These are the activations of a small neural network, seen along a few directions. Each row is one input.
Each table varies a few parts of the input and shows all the possible inputs, shuffled.
Descriptions start from the smaller parts, as in this example, which fits no table here: one of 4 places along a line, together with either a single point or one of 9 places around a ring or (one of 3 separate values, together with one of 8 places around a ring).
Shared parts are said once, and a part with two or three values counts as separate values.
In the rows, zero is written as 128.

Other details of the inputs vary at random and push rows far along two fixed directions, the same in every table; ignore that.

A family of inputs:
x1: [121 128 202 110 205  90  87 129 160 122 193]
x2: [155  99 169 129 140  90 133  94 138 131 157]
x3: [124 132 129 108 131  97 155  89 139 138 174]
x4: [110 113 121 103 177  32 151 101 104 121 133]
x5: [ 81 130 155 109 214  95  39 169 173 106 127]
x6: [175 117 127  89 125  76 155  68  99 121 191]
x7: [161 128 109  99  97 140 139 109 122 120 126]
x8: [126 134 128 123 147  85 156  76 118 128 195]
x9: [118 149 146 120 132 152 143 154 136 133  89]
x10: [134 142 126 144 120 155 160 146 118 126  80]
x11: [136 152 138 141 107 145 151 150 118 127  78]
x12: [146 143 110 101 117 170 118 140 142 110 115]
x13: [ 77 126 164 100 186 139  85 167 164 161 180]
x14: [143  79 123 147 123  73 167  74  86 166 197]
x15: [116 116 101  69 160  69 101 111 118  94 157]
x16: [104 153 116 128 120 166 126 143 160 124 117]
x17: [151 119 149 127 154  67 189  72  87 134 167]
x18: [118 159 115 136 101 150 128 140 140 125 116]
x19: [139 162 103 122 110 199  98 164 132 101  90]
x20: [105 119 111 157 110 188 109 176 134 156 103]
x21: [100 135 129 148 113 175  92 188 141 156 109]
x22: [106 108 124 140 121 160 116 159 139 158 129]
x23: [117 133 184 134 187 130  85 142 155 111 156]
x24: [157 121 144 170  93 147 115 134 126 119  86]
x25: [175  91 138 161  96 116 154  97 126 125 110]
x26: [127 137 150 156 140 186  84 177 166 114  85]
x27: [166 129  90 121  90 169 140 121 116 110 104]
x28: [152 118  83 157  65 128 188  82 105 128 117]
x29: [192 120  86 132  56 129 163  83  81 118 112]
x30: [ 78 124  99 101 155  62 116 107 132 109 152]
x31: [146  93 103 168  67 126 153 110  86 165 123]
x32: [135 152 132 150  98 155 150 144 106 128  68]
x33: [125 154 104 151  82 157 137 128 124 125 101]
x34: [123 147 140 130 135 156 149 153 136 128  86]
x35: [ 38 118 132  99 204 105  49 181 153 139 157]
Each input here is: one of 5 separate values, together with either a single point or one of 6 places around a ring.
Q: Which other rows does x3 become when the choice among 5 separate values takes its other values? List them by row number.
A: x2, x7, x9, x13
Q: List by row number the other rows that have the choice among 5 separate values in common with x31.
A: x13, x14, x20, x21, x22, x35

A family of inputs:
x36: [ 50 158 131 106 185 171  31 220 179 110  98]
x37: [ 92 146 143  54 218  89  82 132 156 102 194]
x38: [114  87 168 112 193  42 120  93 124 150 222]
x39: [179 133  79 150  38 147 193  87  90 124  96]
x40: [114 119 124  59 188  44 147  72 114 124 228]
x41: [160 133  71 144  53 133 161 118 102  99  34]
x42: [163 114  62 134  51 114 163  92  97 106  79]
x43: [ 88 149 144 160 132 182  76 209 161 127  49]
x44: [ 50 159 111 111 157 180  57 213 161 123  93]
x45: [144 133 156  73 190  69 146  68 121 119 234]
x46: [118 178 170 134 149 209  91 193 174 114  78]
x47: [116  94 148  90 198  13 138  74 109 122 198]
x48: [109  92 129  99 173  29 129  76 117 128 204]
x49: [ 90 175  86 109 115 213  68 209 157  99  46]
x50: [192 117 137 153  82 130 181  95 101 128  99]
x51: [154  91  70 203  10 144 179 118  83 160  55]
x52: [160  82  93 191  39 117 161 105  94 148  78]
x53: [ 98 180 160 115 159 226  80 206 175 132 116]
x54: [ 81 161 167 143 169 207  62 210 183 139 113]
x55: [195  83 162 114 138  45 195  26  93 142 228]
x56: [195 136  95 154  48 146 181 101  92 104  53]
x57: [187 127  97 136  65 135 167  90  99 110 104]
x58: [180 139  90 150  47 162 160 107 109 107  75]
x59: [ 53 196 120  82 180 202  36 223 192  97  93]
x60: [ 97 123 203 104 232 105  85 139 165 143 220]
x61: [ 86 183 123  96 162 186  63 211 168  87  57]
x62: [135  94  68 149  65 109 145 111  90 132  83]
x63: [157  57 129 143 120  11 189  30  79 165 210]
x64: [163  93 114 176  67 135 178 105  94 162 119]
x65: [113  95 187 106 219  26 129  90 124 143 217]
x66: [ 94 158 175 151 163 193  79 204 176 127  84]
x67: [105 179 162 119 159 229  69 207 179 124 103]
x68: [152  63 133 137 131  25 175  49  83 162 205]
x69: [142  97  50 173  25 129 156 114  87 130  47]
x70: [ 75 134 204  97 244 106  96 139 168 156 244]
x71: [ 97 184 154 125 145 231  86 204 178 131 106]
x72: [151 129  42 145  25 154 170 117  94 118  52]
x73: [156 100  61 182  25 119 168 114  84 117  16]
x74: [104 151 170 152 156 192  83 203 164 129  80]
x75: [199 136  86 167  24 154 191  98  91 102  34]
x76: [ 96 123 199 103 232 102  94 133 159 151 231]
x77: [ 88 199 138  94 165 219  72 204 174 109 113]
x78: [184 133  83 150  40 152 179  92  96 117  86]
x79: [184 122 117 167  51 169 163 113 115 130  84]
x80: [169  70 163 139 148  36 181  37 101 156 227]
x81: [ 57 131 139  84 210  81  92 135 149 135 201]
x82: [148 116 182  94 187  71 155  66 130 142 244]
x83: [110  91 151 117 173  56 141  94 112 163 214]
Q: Changing only one part turns x45 into x78. The same change can be made to x47. Which row results?
A: x73
Q: Changing only one part turns x37 into x42. The same change can be made to x57. Which row results?
A: x58
Q: What is each input in this table made of?
A: one of 2 separate values, together with one of 4 places along a line, together with one of 6 places around a ring
Q: A walk changes only the place on the line of 4. It starts at x50 and steps to x55. List the rest of the walk in order.
A: x67, x53
Q: Which other rows does x70 become when the place on the line of 4 takes its other values? List them by row number.
A: x54, x66, x80
Q: A walk changes only the place on the ring of 6. It starts at x83 and steps to x64. List the rest of the walk in order.
A: x53, x77, x40, x44
